These are the activations of a small neural network, seen along a few directions. Each row is one input.
In each table, some parts of the input vary, and every possible input appears once, in random order.
A made-up example of a description, with smaller parts first: one of 3 separate values, together with either a single point or one of 11 places along a line or (one of 6 places along a line, together with one of 8 places around a ring).
Shared parts are said once, and a part with two or three values counts as separate values.
In the rows, zero is written as 128.

Other details of the inputs shift rows strongly along three fixed directions, in all tables alike. That doesn't count.

A family of inputs:
r1: [126 127 188  56 157  88  60 166 104 122  92 131]
r2: [141 113 186 123  91 157 171 164 121 125 112 138]
r3: [ 84 108 117 179 117 158 197  96 125 139 154 125]
r4: [139 126  72 123 182 101  45 116 156 148 129  68]
r5: [137 140 144 119 118 145 106 131 128 117 124 134]
r6: [108  71 144  89 138 114 132  97 122 161 118  80]
r7: [127 151  96 162 135 166 129  86 148 120 160 126]
r8: [138 146 138  58 143  79  66 109 127 134 112 108]
r9: [140 170 127 175 155 135 117 214 133  86 113 170]
r10: [146  99 192  77  98 128 113 155 118 135  92 116]
r11: [115 131  98 104 168  95  46  79 132 129 149 111]
r12: [119 106  90 156  64 143 203  99 130 131 163 135]
r13: [157  85 168  78 121 107 134 156 102 173  87  83]
r14: [128  75 111 159 121 138 170 140 146 159 121 106]
r15: [133 212 148 138 146 130 136 166 114  75 113 194]
r16: [125 159 102 168 136 163 126  85 150 121 149 132]
r17: [139 175  85 185 159 107 121 124 117 116 152 140]
r18: [ 95  38 127 120 104 129 183  68 129 184 148  62]
r19: [106 107  83 162 117 140 139 101 130 120 172 149]
r20: [135 140 189 117  97 136 204 180 103 104  95 165]
r21: [130 119 171 108  78 121 180 159 109 116 114 147]
r22: [130 150  68 180 164 144 108 136 157 135 134 161]
r23: [128 158 100  96 148  97  88  82 138 135 136 110]
r24: [146 167 128 141 114 153  99 163 132  86 133 181]
Description of these inputs: either one of 2 separate values or one of 4 places along a line or (one of 3 separate values, together with one of 6 places along a line).
- Change only the choice among 3 separate values in r8. List by row number the other rows that result. => r1, r5
- Start at r3 and move only the place on the line of 6, one step at a time. The first step leads to r6. Which rows follow, in order? => r18, r1, r11, r19

A family of inputs:
r25: [148 130 143 137 144 126 120 152 126 121 117 122]
r26: [119 101 122 112 122 128 126 111 143 137 140 110]
r27: [119 134 137 129 118 124 155 141 117 112 128 142]
r28: [130 118 160  97 120 121 121 157 126 122 107 131]
r29: [128 128 152 124 115 124 142 149 109 118 119 152]
r30: [137 133 155  95 123 106 133 144 117 128 107 123]
r31: [121 158  97 137 181 102  61 127 142 124 145 120]
r32: [124 121 138 129 110 129 143 138 122 115 128 132]
r33: [131 151 106 124 147 116  73 111 135 118 142 141]
r34: [129 116 114 134 108 127 145  99 127 145 141 114]
r35: [119 151 108 120 162 118  79  95 126 121 137 124]
r36: [117 116  78 184 129 152 158 109 137 131 152 134]
r37: [132 140 160 116 121 123 121 169 117  99 113 151]
r38: [131 132 155 131 113 143 144 141 117 120 117 134]
r39: [133 139 134 107 131 117 137 133 125 123 124 126]
r40: [124 152 132 164 115 153 162 132 119 111 141 150]
r41: [131 101 159  99 114 126 128 149 122 139 112 135]
r42: [104 117  98 171 116 138 173  84 158 134 142 136]
r43: [127  51 128 119 128 117 142  93 133 171 129  62]
r44: [139 150 151 121 120 122 146 154 110 119 116 157]
r45: [129 122 152 120 112 122 136 145 111 124 120 143]
r46: [139 130 155 110 111 119 138 149 117 118 111 127]
r47: [124 119 154 100 134 128 107 134 128 132 112 124]
r48: [123 131 122 119 135 124 131  93 125 144 131 106]
r49: [125 104 121 120 117 121 120 101 128 145 139 114]
r50: [130 135 153 124 120 149 137 147 126 122 116 139]
r51: [129 123 106 124 120 123 123  94 137 133 142 102]
r52: [129 131 109 119 126 115 123  97 132 132 137 105]
r53: [136 118 106 160 133 140 141 115 136 138 139 110]
r54: [125 142 117 172 128 151 154 167 123 107 129 172]
r55: [113 145 123 164 122 153 147 126 122 107 147 151]
r56: [126 100 129 114 114 127 128 113 133 147 131 121]
r57: [137 158 120 111 153 106  61 120 126 113 129 142]
r58: [130 132 130 147 134 124 134 150 132 136 132 114]
r59: [116 143 104 174 134 143 144 152 131 113 144 152]
r60: [123  86 159  91 118 122 122 117 125 152 108  95]
r61: [116 106 125 125 126 132 121  95 130 142 138 104]
r62: [124 119 164 106 130 137 121 153 124 124 111 139]
r63: [129 144 158 112 127 115 126 164 113 100 111 152]
r64: [132 214  88 134 192 104  43 100 167 100 126 160]
r65: [111 131  96 163 111 147 153 109 140 114 162 134]
r66: [128 129 102 126 123 128 118  98 145 130 146 108]
r67: [119 104 123 120 112 119 139 106 125 134 133 104]
r68: [142 132 137 150 123 144 156 169 125 120 114 150]
r69: [144 113 157  98 114 129 129 148 126 140 112 133]
r70: [145 135 160 107 118 117 131 152 111 125 106 143]
r71: [122 158 100 110 164 106  81 109 134 111 141 133]
r72: [118 144 115 174 128 148 154 168 126 107 136 167]
r73: [115 100 134 117 121 126 132  97 121 145 130 100]
r74: [135 121 159 104 124 127 116 131 122 134 112 114]
r75: [146  90 156  88 121 115 129 154 124 159  80  98]
r76: [122 117  99 156 125 132 147 119 139 151 143 100]
r77: [134 122 155 102 125 129 113 129 127 134 111 113]
r78: [138 125 145 102 120 116 116 135 129 124 116 116]
r79: [119 138  99 175 133 148 147 146 131 116 139 158]
r80: [138 122 139 124 106 135 141 135 125 131 127 134]
r81: [114 164 137 146 140 144 143 152 114  99 138 171]
r82: [117 114 103 125 131 121 135  91 128 146 150 120]
r83: [148 175 104 108 184 101  36 141 140 121 107 134]
r84: [126  82 109 128 138 121 126 100 134 156 124  92]
r85: [125 154 119 159 107 159 163 147 135 101 143 156]
r86: [135 126 112 125 121 123 118  98 131 140 141 116]
r87: [131 141 162 120 125 133 138 147 113 119 112 137]
r88: [133 133 141 128 112 146 149 153 134 113 130 143]
r89: [119 111  91 189 126 156 169 113 133 125 157 129]
r90: [110 108 132 118 128 123 143 100 119 146 129 109]
r91: [119 149 126 153 119 136 157 139 114 112 143 168]
r92: [133 190 109 110 182 113  61 112 131 113 133 137]
r93: [128 104 134 114 123 144 133 106 141 147 132 105]
r94: [135 127 119 111 131 117 131 109 127 145 132 122]
r95: [139 113 137 109 114 129 130 125 132 143 122 122]
r96: [143 121 148 110 113 122 125 137 121 135 118 129]
r97: [129 115  98 131 138 120 113 112 143 155 129  89]
r98: [147 121 134 116 144 121 108 141 129 138 101 114]
r99: [105 120  70 185 133 142 152 100 144 140 169 114]
r100: [139 138 144 131 130 128 132 179 124 121 105 143]
- Describe the family of inputs behind these rows. => one of 2 separate values, together with either a single point or one of 10 places along a line or (one of 3 separate values, together with one of 9 places along a line)
- The inputs of r77 and r60 match in every part but the choice among 2 separate values. If r46 is changed in the same way as r77 into r60, which row does it become? => r67
- Change only the choice among 2 separate values in r33. List by row number the other rows that result. => r80
- Start at r41 and move only the place on the line of 9, one step at a time. The first step leads to r56. Which rows follow, in order? => r33, r49, r57, r45, r29, r91, r82
- Change only the choice among 3 separate values in r46. List by row number the other rows that result. => r34, r40

A family of inputs:
r101: [102  98  79 167  90 153 193  53 136 147 181 105]
r102: [137  89 180  56 141  88  88 158 115 150  72 102]
r103: [145 128 164 127 111 134 163 185 115 120  99 151]
r104: [140 140 129 131 138 121 124 154 124 121 116 139]
r105: [136 160  85 107 190  83  29  96 142 131 129 100]
r106: [135 172 114 172 132 140 144 165 128  96 134 174]
r107: [126 175 126 133 133 126 109 137 117  93 142 174]
r108: [120 129 120 154 125 139 145 139 129 120 132 148]
r109: [111  56 137 130 101 134 183 112 126 165 126  86]
r110: [134  99 170 101 116 126 134 158 122 139  98 131]
r111: [126 135  95 109 172 113  78  54 143 158 135  81]
r112: [131 190 141 128 140 133 105 156 120  81 130 180]
r113: [136 128 100 133 133 126 119 103 142 144 137 110]
r114: [123 116 150  85 124 108 123 111 128 142 110 106]
r115: [121 115 100 150 132 128 146 109 133 143 150 101]
r116: [114 117 125 169 103 164 173 129 128 119 151 139]
r117: [127 157  96 147 150 136  86 113 141 111 148 149]
r118: [145 154 146 117 139 125  94 153 128 111 116 136]
r119: [127  95 124  84 122  97 108  79 123 159 132  83]
r120: [111 124  86 174 122 152 156 104 140 129 161 137]
r121: [129 144 135 123 136 136 100 143 131 114 125 142]
r122: [127  85 196  79  87 121 177 152 110 142  92 114]
r123: [112 120 120 151 132 138 145 132 126 128 140 129]
r124: [139 140 147 144 108 150 154 166 122 112 123 150]
r125: [145 134 134 127 124 130 123 141 130 124 119 134]
- Describe the family of inputs behind these rows. => either a single point or one of 6 places along a line or (one of 2 separate values, together with one of 9 places along a line)
- Start at r116 and move only the place on the line of 9, one step at a time. The first step leads to r121. Which rows follow, in order? => r117, r110, r120, r108, r102, r109, r123

A family of inputs:
r126: [119  59 108 113 126 126 125  78 150 179 130  64]
r127: [126  94 150 120 128 125 138 147 124 147 108 108]
r128: [124  44 177 119  79 144 202 161 123 153  99 114]
r129: [124  80 172 122 113 128 173 168 111 146  94 116]
r130: [134  60 164 123  93 121 199 164 109 157  92 100]
r131: [ 99  90  59 187 128 140 165  66 144 154 165  94]
r132: [144  47 163  92  91 122 169 140 127 172  92  83]
r133: [121 181 136 141 138 129 118 150 113  85 141 187]
r134: [133 170 146 113 141 118  78 153 118  92 129 163]
r135: [139 171  77 147 179 109  61 116 140 120 142 126]
r136: [141 126 133 145 120 144 149 156 130 129 125 134]
r137: [113 151 133 164 111 147 179 142 116  94 154 163]
r138: [134 209 117 105 188 100  33 124 129  87 134 155]
r139: [126  80 130  94 148 102  96 106 134 171 106  69]
r140: [108  63  69 135 133 131 127  39 158 192 160  45]
r141: [132 183 143 123 140 131 110 144 115  92 124 181]
r142: [138 112 122 120 144 105 114 133 125 147 113 100]
r143: [130 174 122 152 164 137  94 163 130  99 126 163]
r144: [107 143  88 222 109 187 196 139 139 100 170 178]
r145: [125 154  99 112 147 113  93  72 142 132 143 105]
r146: [ 94 156  77 197 103 150 212 125 130 109 176 176]
r147: [141 149 177 120  92 139 146 178 115  96 111 170]
r148: [132 151 184 111 114 135 147 177  99 101 107 180]
r149: [129 139 147  82 148 103  81 115 118 128 115 129]
r150: [134 146  84 159 148 132 110 114 141 133 148 117]
r151: [128 144 177 123 104 135 139 186 106  90 122 174]
r152: [152 108 132  78 152  99  67 125 140 153 100  90]
r153: [125 165 135 128 135 133 127 133 120 103 133 149]
r154: [155 126 170  86 150  96  89 181 116 135  81 118]
r155: [112 103 101 160  81 163 189  81 133 137 169 115]
r156: [114 144  76 153 126 146 121  74 140 123 177 124]
r157: [143  78 176 112  96 131 177 174 115 154  95 107]
r158: [117 151 112 181  93 162 196 109 135 109 159 150]
r159: [123 168 111 162 114 147 150 109 132 105 153 168]
r160: [131 110 144 110 142 125 105 139 135 141 107 114]
r161: [117 161  55 128 166 118  73  29 153 134 170  95]
r162: [153 109 127  74 152  90  57 125 143 147  99  96]
r163: [140 172 156  89 145 109  82 142 118 108 106 159]
r164: [134 120 142  89 112 118 104 115 127 136 119 112]
- Describe the family of inputs behind these rows. => either a single point or (one of 3 separate values, together with one of 6 places along a line) or (one of 2 separate values, together with one of 10 places along a line)
- Change only the choice among 3 separate values in r145. List by row number the other rows that result. => r163, r164
- Change only the place on the line of 10 in r130. List by row number the other rows that result. => r132, r135, r136, r142, r150, r152, r154, r157, r162
